Each row below holds a small network's activations on one input, seen along a few directions.
Each table varies a few parts of the input and shows all the possible inputs, shuffled.
A made-up example of a description, with smaller parts first: line(4) and (point or line(9) or (values(3) and ring(5))).
Shared parts are said once, and a part with two or three values counts as separate values.

A family of inputs:
row 1: [ 0.72 -0.82  4.75 -6.70  0.81  3.83 -1.05 -5.70 -4.55 -1.07  3.10]
row 2: [ 0.19 -2.83  5.35 -3.38  1.53  4.57  0.02 -0.78 -3.22  0.16  4.39]
row 3: [-3.53  4.06 -2.30 -6.08 -1.36 -0.43  0.27 -1.56  4.04  0.79 -5.69]
row 4: [ 0.82  2.32 -2.30  0.73  0.81 -2.96  0.10 -2.37  5.77  0.35 -4.10]
row 5: [-5.23  2.36 -1.18 -6.84 -1.81  1.47  0.34  2.00  3.09  1.47 -4.99]
row 6: [-1.17  0.10 -0.87  1.77  0.27 -0.53  1.06  2.87  5.48  1.43 -2.14]
row 7: [ 3.12 -2.83  2.98  2.74  0.09  0.72 -0.99 -1.46 -9.54 -0.94  7.36]
row 8: [-0.31  3.19 -2.88 -2.15  0.39 -2.26 -0.31 -3.51  5.68 -0.01 -4.80]
row 9: [ 2.92 -1.84 -1.74  8.35 -0.01 -2.32 -0.09  2.38 -3.09 -1.24  2.54]
row 10: [-3.21 -0.36 -0.15 -2.32 -0.67  1.80  1.15  4.02  4.67  1.63 -2.58]
row 11: [ 2.46 -0.65 -2.89  7.98 -0.29 -3.01 -0.02  4.23 -1.00 -1.06  0.50]
row 12: [ 3.19 -2.71  1.25  5.89  0.23 -0.87 -0.48 -0.13 -7.32 -1.50  6.40]
What is each input in this table made of?
Answer: values(2) or line(4) or ring(6)
A walk changes only the line(4) part. It starts at row 11 and steps to row 9. List the rest of the walk in order.
Answer: row 12, row 7

A family of inputs:
row 13: [-0.39 -0.02  3.05 -6.15  0.23  2.79 -0.89 -4.34 -2.96 -0.87  1.71]
row 14: [-0.25  2.06 -4.14  2.22 -0.92 -2.71  0.47  1.54  4.59 -0.70 -4.86]
row 15: [ 2.96 -1.84  1.79  1.06  0.23  0.90 -1.06 -2.47 -6.02 -1.45  3.94]
row 16: [-1.29  2.20 -3.04 -0.46 -0.37 -1.73  0.39  1.80  5.30  0.31 -5.04]
row 17: [-4.64  3.12 -2.17 -5.92 -1.64 -0.20  0.37  0.78  5.46  2.08 -6.51]
row 18: [-1.47  0.60 -0.07 -2.91  0.09  0.92  0.25 -0.16  3.87  0.96 -2.02]
row 19: [-0.50 -3.17  3.15 -0.29 -0.05  3.46 -0.12  2.58 -5.43 -0.44  4.44]
row 20: [ 0.42 -0.18  1.99 -1.64  0.83  1.33 -0.01 -0.66  1.20  0.19  0.22]
row 21: [ 0.94 -0.86 -1.58  3.63  0.14 -1.26  0.18  0.80  2.09 -0.43 -0.29]
row 22: [ 2.42 -1.55  0.28  5.27  0.50 -1.17  0.22  0.17 -1.34 -0.36  1.73]
row 23: [-1.46  1.05  2.12 -5.25  0.17  1.93  0.50 -1.81  1.99  1.03 -0.60]
row 24: [-3.08  1.47  0.20 -5.63 -0.26  1.46  0.58 -1.10  4.00  1.89 -2.92]
row 25: [-2.75  1.43  2.87 -8.78 -0.25  2.93 -0.20 -5.36 -2.40 -0.03  0.32]
row 26: [ 0.36 -3.17  2.95  1.29 -0.52  2.82  0.27  3.12 -6.40 -0.44  5.13]
row 27: [ 1.24 -0.88 -2.63  7.42 -0.13 -3.11  0.38  1.91  0.25 -0.40  1.51]
row 28: [-0.01 -0.33 -0.41  0.26  0.94 -0.21  0.32  0.44  3.10  0.40 -0.98]
row 29: [ 0.52  2.44 -5.45  6.34 -0.51 -4.31  0.38  3.35  2.93 -0.60 -3.53]
row 30: [ 1.61 -0.97  1.52  1.73  1.61  0.05  0.00 -0.17 -0.10 -0.06  1.47]
row 31: [ 1.77 -0.93  2.81 -2.44  1.22  1.98 -1.17 -3.41 -4.84 -1.17  3.00]
row 32: [ 2.87 -1.27 -0.89  8.39  0.06 -3.27  0.02  1.84 -3.14 -0.06  3.26]
row 33: [-3.04  2.80 -2.69 -3.39 -1.07 -0.80  0.18  1.37  5.74  1.29 -5.95]
row 34: [ 3.77 -2.00  0.35  5.25 -0.33 -1.80 -1.07 -0.23 -7.90 -1.12  5.95]
What is each input in this table made of?
Answer: values(2) or (line(4) and line(5))

A family of inputs:
row 35: [-0.90 -2.02  0.79  3.83 -0.27  0.49  1.17  4.03 -3.45  0.70  3.59]
row 36: [-3.51 -0.98  2.80 -6.76 -0.40  3.87  0.68  0.69  3.13  2.81 -1.47]
row 37: [-1.84 -2.22  0.35 -0.16 -0.99  1.88 -0.31  3.23 -3.00 -0.13  2.26]
row 38: [-0.94  4.37 -6.34  0.59 -0.72 -4.35  0.32 -2.41  8.27 -0.31 -7.79]
row 39: [ 2.45  0.46  0.05  3.51 -0.41 -2.75 -0.65 -3.29 -4.24 -0.13  3.08]
row 40: [-3.35  2.65 -4.01  0.56 -0.94 -2.26  1.14  6.48  8.68  2.22 -7.09]
row 41: [-2.30 -1.06  2.26 -3.18 -1.10  3.58  0.77  2.70 -1.26 -0.38  0.20]
row 42: [-1.30  2.12  2.08 -7.29  1.51  1.54 -0.09 -5.77  3.30  0.24 -1.08]
row 43: [ 5.33 -2.02  0.34  6.82  1.76 -2.64 -0.87 -2.90 -2.84 -1.99  3.40]
row 44: [ 0.96  1.68  1.01 -3.81  0.85  0.88 -1.18 -4.00 -2.50 -1.21 -0.97]
row 45: [ 2.40  0.52 -0.35 -1.02 -0.29 -1.05 -1.28 -3.28 -4.01 -1.19  1.60]
row 46: [ 3.00 -3.51  1.01  6.90  1.00  0.80  0.31  4.53 -2.08 -0.63  4.29]
What is each input in this table made of?
Answer: values(2) and (point or line(5))
Changing only the values(2) part turns row 45 into row 37. The same change can be made to row 39. Which row results?
Answer: row 35
Change only the values(2) part in row 43. List by row number the other rows that result.
Answer: row 46
Change only the values(2) part in row 41. List by row number the other rows that result.
Answer: row 44

A family of inputs:
row 47: [ 0.36 -0.44  3.23 -3.98  0.45  2.13 -0.64 -3.59 -3.71 -0.49  2.37]
row 48: [-1.40 -1.85  0.92  1.34  0.14  1.42  0.81  3.88  1.16  1.25  0.86]
row 49: [ 6.50 -1.43 -0.83  9.47  1.99 -4.05 -0.74 -3.07 -2.26 -1.95  3.88]
row 50: [-1.67 -0.18  1.37 -2.93  0.45  1.66  0.89  0.24  3.99  1.52 -1.29]
row 51: [-0.18 -2.83  1.51  2.00 -0.36  1.65  0.33  4.07 -2.30  0.23  3.06]
row 52: [-0.52 -0.36 -2.39  4.12 -1.29 -1.12  0.50  4.46 -0.23 -0.30 -0.86]
row 53: [-0.99  2.50 -2.38 -1.08 -0.16 -1.54  0.24  0.24  5.74  0.83 -4.73]
row 54: [-0.37  2.10 -1.34 -1.96 -1.12 -1.56 -0.77 -3.09 -2.04 -0.27 -0.90]
row 55: [-1.12  2.48 -2.34 -3.01 -0.08 -1.14 -0.21 -1.82  4.70  0.06 -4.90]
row 56: [-0.99  0.73  1.83 -5.45  0.78  2.13 -0.10 -3.77  1.66 -0.17 -0.69]
row 57: [ 0.11  0.07 -0.77  0.69 -1.14 -0.47 -0.45  0.09 -4.64 -0.72  1.77]
row 58: [-0.94  1.44 -2.64  2.29 -0.39 -2.12  0.64  2.86  3.30  0.48 -2.85]
row 59: [ 1.20 -2.22  3.83 -1.51  0.72  3.00 -0.51 -0.49 -5.37 -0.48  4.28]
What is each input in this table made of?
Answer: point or (values(2) and ring(6))
Change only the ring(6) part in row 56. List by row number the other rows that result.
Answer: row 47, row 48, row 50, row 51, row 59
